A small network was shown many inputs. Here are its activations along a few directions, one row for each input.
Each table varies a few parts of the input and shows all the possible inputs, shuffled.
Descriptions start from the smaller parts, as in this example, which fits no table here: values(3) and (point or line(9) or (line(6) and ring(8))).
Shared parts are said once, and a part with two or three values counts as separate values.
(in the rows, 128 means zero)

Table:
x1: [186 151  96  75 155 190 172  62 162 158 155 115  91  52  97 137 137  95
  90 108]
x2: [127  89 210 133 132 169 106 169 140 149 120 130 107 143 157 116 117 150
 152 159]
x3: [173  86  66 129 175 130 166 131 165 146 172 107  74 125  90 151 124  76
 104 143]
x4: [170  91  88 103 157 146 157 128 159 170 179  82  79  98  90 160 124  69
 102 130]
x5: [143 143 188 120 141 109  99 124 105 147  73 156 149 143 122  69 127 193
 104 108]
x6: [ 78 180 131 111  82 100 103  95 108  88  89 162 174 180 134 159 130 157
 150  95]
x7: [ 86 151 171 131  81 166 146 123  97  83 157 143 155 114 187 113 158 189
 140 158]
x8: [162  94  48 149 171 111 156 146 160 150 168 104  80 113 103 152 119  85
 117 146]
x9: [167  91  34 162 155 114 149 148 158 140 147  99 106 105 123 141 122  76
 133 154]
x10: [ 65 155 155 119  90 143 139 105 115  71 142 159 170 127 179 131 145 164
 166 161]
x11: [ 99 139 152 158 100  96  65 144  70 106 116 128 164 217 123 165 134 114
 138  89]
x12: [156 122  25 112 149 117 188 104 165 150 143 128 119  88 103 104 147 129
 110 127]
x13: [138 115 199 137 142 115  67 180  93 155  83 127 118 169 113 117  99 146
 109 110]
x14: [143 118 210 143 138 149  86 192 103 154  96 125 108 154 132 104 107 148
 113 134]
x15: [ 88 179 144 134 101  82  93  99  83 100  96 145 178 177 134 131 158 163
 126  81]
x16: [173  94 115 100 169 180 144 100 148 174 175  78  80  77  86 161 128  49
 100 143]
x17: [142 154 190 114 125 145 108 148 121 151  77 154 135 128 139  75 127 196
  95 126]
x18: [ 79 117 183 152  90 162 125 168  85 102 161 116 139 149 195 137 114 132
 139 176]
x19: [117 134 200 124 127 159 118 128 137 131 112 167 112  94 135  87 140 196
 129 149]
x20: [167  90  49 172 130 112 138 139 165 139 150  76 128  82 144 132 115  68
 145 141]
x21: [ 73 119 166 143  91 156 110 155 100  72 166 142 149 161 162 170 124 120
 177 163]
x22: [ 56 133 165 147  98 121 110 148 104  87 144 138 152 184 153 157 110  97
 178 140]
x23: [131 149 175 117 150  87  83 108 116 139  65 154 153 153  99  92 134 184
 133  79]
x24: [ 54 179 146 119  92 127 144 110 116  76 109 156 172 155 152 140 124 153
 169 123]
x25: [ 81 131 150 126 104  88  85 141  89  87 115 126 171 207 142 176 111 107
 172 111]
x26: [160 137  61 104 158 114 196  96 172 147 151 126  88  78  91 123 151 121
  91 121]
x27: [169 127  75  87 157 147 196  82 165 156 157 113 108  66  93 126 146 116
  90 110]
x28: [161 131  28 133 124 101 172 104 172 137 129 133 112  65 133 104 133 115
 111 137]
x29: [134 120 189 142 145  95  53 160  96 145  84 138 134 186  88 113  95 124
 133  92]
x30: [161 124  32 143 111 111 168 102 170 129 111 113 135  47 139  96 141 107
 125 124]
Question: Describe the family of inputs behind these rows.
Answer: values(2) and (line(6) or ring(9))
Question: Changing only the values(2) part turns x18 into x7. The same change can be made to x2. Which row results?
Answer: x19

Table:
x31: [ 92 133 180 142 100 135 105 149 104 106 112 145 151 155 159 113 124 161
 147 138]
x32: [137 132  28 121 126 126 189 100 163 119 163 113 120  79 125 149 142  95
 125 132]
x33: [ 84 146 188 125  99 142  98 131  95 103 121 141 154 169 145 140 125 146
 148 124]
x34: [ 95 148 188 128 102 128  85 128  96 107 102 142 160 167 142 136 121 140
 148 116]
x35: [112 139 168 143 114 107  89 144 106 115  89 144 154 162 146 106 121 158
 137 124]
x36: [136 111  29 135 128 130 180 116 159 118 176 104 116  92 131 168 133  72
 135 145]
x37: [178 139  70 102 159 137 176  88 172 156 130 126  99  54  97 106 147 134
  94 122]
x38: [102 149 179 129 112 113  81 132  97 115  99 140 153 173 131 135 124 141
 139 110]
x39: [115 132 154 143 122  96  97 153 105 122  96 144 146 170 129 108 125 163
 134 114]
x40: [108 149 165 125 122  98  89 134  96 118 101 145 147 186 118 130 122 149
 137 103]
x41: [195 117  96 103 173 141 163 107 170 179 130 116  87  60  92 100 140 126
  85 124]
x42: [ 84 136 181 140  98 142 118 151 107 106 123 157 140 160 160 120 128 171
 148 144]
x43: [103 138 182 142 104 124  90 143 105 107  96 140 161 155 156 108 122 155
 140 132]
x44: [126  87  30 146 126 129 167 131 156 113 189  87 116 117 140 188 114  38
 152 155]
x45: [200  93 105 116 183 141 146 130 160 187 144 101  77  76  87 104 123 103
  87 126]
x46: [ 74 149 193 117 101 147 112 134  95 103 132 150 145 174 145 148 129 156
 149 130]
x47: [159 138  46 113 139 128 188  85 167 135 145 122 112  66 113 125 149 118
 109 125]
x48: [205  67 121 134 194 141 132 150 151 194 156  87  64  91  89 119 114  77
  91 140]
Question: Describe the family of inputs behind these rows.
Answer: line(8) or (values(2) and line(5))
Question: Change only the values(2) part in x39. List by row number the other rows that result.
Answer: x40
Question: Change only the line(5) part in x46. List by row number the other rows that result.
Answer: x33, x34, x38, x40

Table:
x49: [169 126 130 130 165 111  96 135 141 168  99 142 112 137  86 112 116 134
  94 107]
x50: [ 79 132 182 150  76 138  96 155 100  78 106 156 168 163 180 103 110 174
 165 145]
x51: [160 131 157 109 135 152 131 104 144 145 121 147 119  76 103  96 129 166
  97 126]
x52: [162 144 120 116 158  97 125 108 140 148  96 146 126  96  87  96 133 147
 111  88]
x53: [157 114 139 127 172 118 108 140 134 163 114 121 106 120  94 100 133 146
 101 111]
x54: [147 105 116 144 157  97  99 146 143 154 135  99 125 137 104 145 121  82
 140 120]
x55: [155 169 124 113 125 152 151  74 145 147 116 154 124  84 123  85 150 176
  94 128]
x56: [ 71 136 168 157  76 123  98 160  86  87 103 162 153 173 176 106 126 172
 169 152]
x57: [ 81 155 230 100  97 157  97 125  90  95 118 150 162 179 147 145 126 152
 145 139]
x58: [139 107  87 151 131 111 135 142 136 138 130 103 136 143 123 170 119  65
 140 119]
x59: [164 135 129 122 149 124 138 115 139 153  96 141 126 105  96 103 148 162
  96 103]
x60: [108 117  88 131 122 142 177 123 129 116 180 119 125 117 149 153 126  96
 130 145]
x61: [153 102 123 141 156 117 118 167 126 146 146  90 116 142 127 135 124  93
 133 123]
x62: [156 135 145 107 138 133 149 124 133 159 115 145 113  85 117 100 145 165
 101 127]
x63: [156 114 160 121 159 139 114 136 131 168 130 139  88 111 109  94 131 143
  96 133]
x64: [139  86 143 146 141 137 118 143 133 156 156  99 108 124 124 140 134 100
 136 159]
x65: [ 88 144 155 158  76 102  89 158  86  86  94 153 179 186 155 110 126 165
 163 133]
x66: [152 178 100 109 139 108 144  74 148 146  82 150 135  93 101  82 152 151
 106  89]
x67: [157 101 132 131 165  97 101 158 138 172 106 109 104 154 105 120 102 112
 120 108]
x68: [118 118  54 133 125 111 150 117 142 109 142 123 142 132 125 169 129  79
 142 122]
x69: [ 88 153 193 112  96 119  88 123  74  99 107 144 167 199 131 150 126 158
 143 112]
x70: [166 100 140 133 156 117 103 159 124 164 117 104  97 153 112 123 113 121
 106 129]
x71: [102 154  35 130 105 124 179  93 150  85 155 122 135 115 136 170 146 110
 137 136]
x72: [151  81 167 128 162 149 109 151 144 153 130 108  95 116 117 115 112 128
 123 145]
x73: [141 105  94 154 129 126 127 139 123 121 152  97 117 131 135 163 129  76
 132 125]
x74: [105 159  24 114 102 102 169  98 150  89 148 131 142 121 138 168 129  97
 145 122]
x75: [ 84 160 191 109 110  99  76 112  88 104 102 150 180 201 122 157 116 147
 146 101]
x76: [123  95 123 137 118 154 143 150 141 130 158 100 117 112 159 158 125  80
 136 142]
x77: [ 99 144  66 118  99 155 189  90 163  79 168 131 125  96 155 158 135 111
 138 151]
x78: [ 74 151 148 159  95  79  74 153  93  77  89 156 169 180 155 108 113 152
 169 109]
x79: [ 79 151 215 113 101 146 109 125  74 109 116 150 155 187 147 151 125 161
 150 135]
x80: [111 116  63 138 114 127 157 122 141 112 150 113 137 128 129 172 147  92
 127 137]
x81: [152 175 108 104 133 121 156  90 135 143  97 135 131  89 114  79 159 164
  99  99]
x82: [166  94 159 124 155 140 116 165 118 165 139 118  90 142 120 108 110 123
 121 149]
x83: [123 101 114 145 130 140 150 155 123 136 168 100 111 117 156 153 126  83
 148 139]
x84: [134  97 150 137 140 147 113 148 131 145 162  84 105 108 135 130 101  98
 126 149]
x85: [112 117  89 132 114 166 163 119 139 105 168 127 133 111 140 155 121  93
 133 157]
x86: [140 164 134 102 133 155 154  76 151 132 105 143 119  55 125  78 153 167
 104 122]
x87: [166 116 168 122 159 161 116 142 139 151 129 139  95 111 107  89 112 143
  98 130]
x88: [ 95 138  55 115 108 128 194 104 153  89 178 123 134  91 157 170 143 134
 156 150]
Question: Describe the family of inputs behind these rows.
Answer: line(4) and (values(2) or line(8))
Question: Changing only the line(4) part turns x80 into x68. The same change can be made to x81. Which row results?
Answer: x66
Question: Changing only the line(4) part turns x61 into x54. The same change can be made to x69. Which row results?
Answer: x75
Question: Change only the values(2) part in x78. List by row number the other rows that result.
Answer: x75
